Each row below holds a small network's activations on one input, seen along a few directions.
Each table varies a few parts of the input and shows all the possible inputs, shuffled.
A made-up example of a description, with smaller parts first: one of 2 separate values, together with either a single point or one of 9 places around a ring or (one of 5 places around a ring, together with one of 6 places along a line).
Shared parts are said once, and a part with two or three values counts as separate values.
In the rows, 128 means zero.

Table:
r1: [179 127  98 104 122 147 100 161 139 181 111 133 139 141 100 125  98 164
 157]
r2: [130 123 117  91 128 103 105 145 156 170 117 151 130 171  79 139 124 163
 137]
r3: [142 132 112  85 131 116  87 159 160 169 114 150 143 161  89 146 140 162
 153]
r4: [117 100 168 211  83 123 128  88  83 210 175 123 133  97  60 167  98 106
 164]
r5: [100 133 120 136 120  93 196 151 170  84 111 151 133 144 127 101 127 127
  81]
r6: [113 124 112 113 143 123 139 156 167  56 105 133 143 139 136 108 145 152
 121]
r7: [151 115  98 130 128 153 148 158 145  68  97 116 141 121 144  90 102 151
 126]
r8: [181 124  78 106 140 164 103 155 149 133 107 129 154 117 128 101 129 154
 156]
r9: [167 120  77 114 133 170 108 158 139  96 107 128 147 117 135 108 124 160
 151]
r10: [137 123 104 153 106 124 204 154 153  98 103 134 131 123 134  85  81 127
  85]
r11: [148 113 102 136 115 129 174 141 153  73  95 130 125 119 136  88  87 135
 117]
r12: [108 127 182 172 115 136 163  84  83 142 148 113  95 113 172 130 104  71
 102]
r13: [ 74 163 190 121 160 131 100  71  43 121 175 100 110  89 175 184 191  71
 114]
r14: [148 127  97  87 141 124  77 151 156 149 114 150 143 134  97 133 163 167
 146]
r15: [105 140 186 149 117 118 132  72  32 160 168 103 112  96 191 163 109  65
 111]
r16: [122 126 178 172 143 162 162  90  99 109 155  85  83 115 172 112 133  71
 101]
r17: [114 122 120 117 124  99 162 136 170  57 101 151 128 139 124 104 132 136
 113]
r18: [ 85 139 193 151 148 134 153  87 116  93 163 105  83 133 163 129 178  74
  97]
r19: [121 136 111 115 120  79 111 152 168 175 113 154 128 185  76 134 109 152
 131]
r20: [144 130  94  86 147 136  90 152 167 120 112 146 156 135 117 118 171 153
 152]
r21: [ 73 137 199 152 125 105 155  82  98 126 155 130  96 132 162 149 150  71
  99]
r22: [ 79 110 182 191  96  91 121  91 106 198 182 134 134 115  52 187 140 105
 159]
r23: [162 120  81 124 131 160 135 145 157  82 107 112 145 116 149 100 115 158
 136]
r24: [ 69 151 204 127 121  92 121  71  54 145 177 122 114 113 179 183 150  68
 104]
r25: [179 124  79 107 132 155  94 156 140 166 110 129 138 116 114 113 118 171
 152]
r26: [129 125  90  99 151 138  98 158 162  84 115 143 148 134 126 126 167 160
 147]
r27: [125 127  96 107 143 129 125 142 176  69 115 129 147 136 139 118 160 158
 132]
r28: [167 115 100 112 122 131 117 148 134 181 113 134 126 153  89 122  83 163
 142]
r29: [155 132  92 134 108 112 126 156 147 189 108 135 122 164  92 113  66 155
 135]
r30: [114 154 178 138 148 162 106  70  22 135 166  85 113  72 183 164 147  70
 119]
Question: What is each input in this table made of?
Answer: one of 2 separate values, together with either a single point or one of 4 places along a line or one of 10 places along a line
Question: The inputs of r3 and r1 match in every part but the choice among 2 separate values. If r5 is changed in the same way as r3 into r1, which row does it become?
Answer: r10
Question: A walk changes only the place on the line of 4. It starts at r13 and steps to r24. List the rest of the walk in order.
Answer: r21, r18
Question: Change only the choice among 2 separate values in r15. List by row number the other rows that result.
Answer: r24

Table:
r31: [141 108  57 115 117 103 175 198 228  68  70 165 156 166  88  79  99 191
 121]
r32: [ 64 133 228 174 115 102 110  61  61 198 197 118 100 122 107 198 154  67
 132]
r33: [155 132 105 119 148 181 105 129 110  93 127 108 141  83 165 118 153 132
 142]
r34: [ 99 133 167 161 110 108 188  96  84 112 143 112 112 120 176 129  90  81
  85]
r35: [147 108 120 171 106 148 179 132 125  97 117 114 129 101 136  90  83 121
 117]
r36: [161 115  90 128 124 137 175 172 185 110  84 138 117 157 122  69  82 153
 108]
r37: [157 115  57  90 115  94  86 183 205 167  98 168 167 173  31 131 120 214
 170]
r38: [112 151 158 100 149 134 110  88  63  96 146 106 118 101 203 151 158  92
 112]
r39: [150 118 119 153 107 145  96 126 104 209 142 130 141 104  84 148 104 138
 168]
r40: [155 127  47  62 156 132  92 190 209  49  78 148 167 158 116  97 163 202
 150]
r41: [ 69 145 213 131 160 130 123  62  63  86 176 103 102  93 186 164 206  56
 105]
r42: [106 142 171 139 105 102 101  85  65 220 166 130 116 122 127 184 114  98
 136]
r43: [ 58 135 222 190 120 100 194  62  91  98 170 112  84 115 165 138 146  38
  78]
r44: [175 122  92 105 123 131  89 162 162 215 111 146 133 161  67 125 102 172
 160]
r45: [170 137  75  81 165 173  98 173 166 101  97 123 137 144 147  98 146 168
 137]
Question: The inputs of r32 and r41 match in every part but one. If r37 is changed in the same way as r32 into r41, which row does it become?
Answer: r40
Question: What is each input in this table made of?
Answer: one of 3 separate values, together with one of 5 places along a line
Question: Change only the choice among 3 separate values in r45. List by row number the other rows that result.
Answer: r36, r44

Table:
r46: [205  96  53  84 138 172 125 181 163 103  70 138 154 110 109  90  90 191
 168]
r47: [ 84 135 182 164 118 138 147  94  68 115 168 108 119 103 190 157 133  82
 106]
r48: [ 97 124 198 157  91 106 129  70  83 146 164 134 120 108 189 141 139  63
 121]
r49: [107 139 202 141 134 111 119  72  55 146 161  94 108 122 133 161 125  68
 128]
r50: [ 94 150 194 126 143 118 116  88  66 212 170 127  99 122 137 187 145  76
 118]
r51: [ 90 147 183 155 140 131 107  73  62 192 170 117  75 103 120 171 153  80
 121]
r52: [139 111  90 143  91  91 144 195 174 160  92 163 157 157  46 106  65 176
 138]
r53: [109 111 133 121 152 131 166 149 209  30 105 137 108 168 129  89 167 138
 110]
r54: [ 94 128 163 176 124 134 200  74  75  52 149  98 103  69 188 119 130  73
  78]
r55: [134 112  86 110 108  88 103 145 177 171 131 162 173 140  47 155 145 187
 157]
r56: [184 119  71 124 132 184  51 168 175 160 124 121 156 140  84 112 148 187
 185]
r57: [141 162  50  46 177 130  97 181 160  41  79 136 166 140 170 110 163 171
 125]
r58: [186 129  58 118 116 129 160 176 196 136  81 130 125 183 121  67  62 173
 107]
Question: What is each input in this table made of?
Answer: either one of 2 separate values or one of 5 places around a ring or one of 6 places along a line

Table:
r59: [ 95 134 222 190 116 134 148  53  39 186 182  93  81 104 159 164 107  47
 104]
r60: [162 121  69  90 136 136 133 183 180  89  72 140 140 154 125  83 104 184
 125]
r61: [ 63 134 230 193  93  84 153  50  43 192 191 115  90 119 131 183 101  49
 110]
r62: [ 78 148 182 109 154 120 107  84  72 102 166 119 124 101 177 172 195  84
 115]
r63: [157 114  75 112 124 112 114 181 200 144  95 155 152 163  58 102 118 183
 151]
r64: [179 112  65 104 124 158  71 169 161 151 108 143 163 124  94 118 129 190
 180]
r65: [118 112 137 189  99 132 206 114 109  99 138 115 128  88 142 107  84 100
 100]
r66: [148 124  71 110 126 114 144 192 204 115  82 159 144 170  97  97 105 179
 125]
r67: [168 116  66 107 130 141  85 167 171 153 100 145 152 141  61 125 124 191
 176]
r68: [102 150 191 154 129 140 109  73  42 190 180 101 103  98 153 174 136  67
 119]
r69: [168 112  79 105 120 126  97 175 191 152 102 148 157 151  61 122 123 194
 166]
r70: [179 130  51  88 138 145 128 175 177  85  80 130 146 148 140  80 110 181
 123]
r71: [192 123  57  84 141 161 107 180 163  87  71 130 158 132 140  87 109 176
 156]
r72: [150 117  72 103 121 108 134 176 214 138  91 164 150 168  81  99 120 180
 140]
r73: [ 84 133 207 166 145 145 166  62  74  77 172  92  87  97 201 136 166  50
  92]
r74: [160 122  70  94 131 117 146 182 199  97  75 155 132 158 112  80 108 173
 120]
r75: [ 91 152 181 133 157 148 126  82  75  83 165 100 109  89 197 145 190  68
 108]
r76: [ 91 146 192 128 126 108  92  74  40 210 183 119 116 112 135 199 145  84
 130]
r77: [ 47 132 215 172 121 103 167  59  78  82 179 111  99 113 170 160 158  52
  93]
Question: What is each input in this table made of?
Answer: either a single point or (one of 2 separate values, together with one of 4 places along a line) or one of 10 places along a line
Question: What sort of input is r76?
Answer: one of 2 separate values, together with one of 4 places along a line
Question: Change only the choice among 2 separate values in r61. List by row number the other rows that result.
Answer: r77

Table:
r78: [173 122  30 112  98  99  98 168 202 181 123 139 191 175  43 139 104 228
 156]
r79: [220 118  35 100 113 152  63 187 173 244  90 155 155 142  48 108  82 205
 189]
r80: [142 117 209 143 107 123  66  41  19 248 163 109  78 103 100 175  96  70
 179]
r81: [146 134  61  79 123  59 146 177 224 142  85 164 141 209  66 103 106 195
 103]
r82: [189 131  48  12 183 168  44 160 192  62  97 146 181 111 165 106 240 191
 165]
r83: [ 77 132 199 197 118 158 206 100  55  37 137 102 103  77 248 106  98  32
  87]
r84: [ 44 143 220 171 104  78 170  92  99 181 186 139 110 155 154 181 135  66
  80]
r85: [184 122  30 104 130 159 204 197 199  23  73 117 161 140 186  50  82 190
  78]
r86: [ 69 161 210  98 188 165  47  72  29  76 169 103 110  75 216 183 238  54
 149]
r87: [ 80 114 207 183  93  95 123  61  50 206 189 133 125  76  84 196 134  77
 148]
r88: [150 113  66 138 145 157 189 215 222  69  79 137 133 154  85  65 105 184
 103]
r89: [ 62 129 220 199 135 123 179  66  71  66 146  92  48 121 141 124 116  46
  98]
Question: What is each input in this table made of?
Answer: one of 2 separate values, together with either a single point or one of 5 places along a line
Question: The inputs of r81 and r84 match in every part but the choice among 2 separate values. If r82 is changed in the same way as r81 into r84, which row does it become?
Answer: r86

Table:
r90: [167 128 109  96 128 143  81 137 113 181 123 127 137 133 121 139 111 152
 157]
r91: [157 115  84 134 126 150 159 151 155  67  98 122 140 113 138  84 106 150
 124]
r92: [145 114 117 138 109 110 134 145 163 184 117 146 122 157  66 120  95 149
 139]
r93: [102 136 119 108 140 103 152 147 159  65 109 144 134 144 146 114 147 132
 104]
r94: [120 135 125 108 159 147 124 128 142  63 127 122 131 116 163 117 183 124
 118]
r95: [ 69 144 215 181 127 127 168  57  45 104 175  96  92  88 197 151 142  36
  88]
r96: [132 120 114 141 126 124 184 145 172  77 102 129 113 147 133  82 107 131
  98]
r97: [127 130 126 109 137 131  71 129 133 162 142 135 142 136 101 158 164 146
 162]
r98: [152 136 105 103 147 161 131 142 123  78 108 112 129 120 186 102 125 133
 117]
r99: [ 81 138 215 180 109 114 122  56  36 204 195 105 102 104 132 192 126  62
 124]
r100: [167 113  83 135 106 136 110 153 145 177 116 138 151 124  77 123  92 169
 162]
r101: [117 128 125 102 124  89 102 147 150 174 124 161 143 154  76 153 137 151
 144]
Question: The inputs of r99 and r95 match in every part but one. If r101 is changed in the same way as r99 into r95, which row does it become?
Answer: r93
Question: What is each input in this table made of?
Answer: one of 2 separate values, together with either a single point or one of 5 places around a ring

Table:
r102: [135 128 130 127 145 163 123 115 115  84 134 111 132  94 167 119 160 114
 131]
r103: [134 129 129 112 125 117  67 129 131 209 142 142 133 150  75 163 140 149
 166]
r104: [ 58 127 243 222  87  92 193  41  43 171 192 104  78 109 143 167  93  30
  88]
r105: [113 128 112 124 140 124 176 145 167  27 103 130 130 134 164  90 141 129
  95]
r106: [106 146 160 101 160 138  76  98  88 126 156 112 121 118 148 167 188 111
 138]
r107: [144 126 110 112 114 114  95 143 129 190 125 147 147 136  93 147 112 153
 154]
r108: [138 139 119 116 150 153 157 139 134  75 111 116 117 123 187  94 133 116
  95]
r109: [164 122  88 123 119 132 146 170 168 154  97 141 130 150 102  96  85 159
 125]
r110: [118 140 143 101 145 133 102 106  88 107 138 119 131 107 169 148 158 112
 130]
r111: [159 113  96 137 114 142 109 147 145 160 120 132 146 125  83 124 106 161
 161]
r112: [140 111  78 132 110 102 163 174 201 106  89 154 143 161  77  92  93 174
 125]
Question: What is each input in this table made of?
Answer: either a single point or (one of 2 separate values, together with one of 5 places along a line)
Question: A walk changes only the place on the line of 5. It starts at r103 and steps to r107. List the rest of the walk in order.
Answer: r111, r109, r112
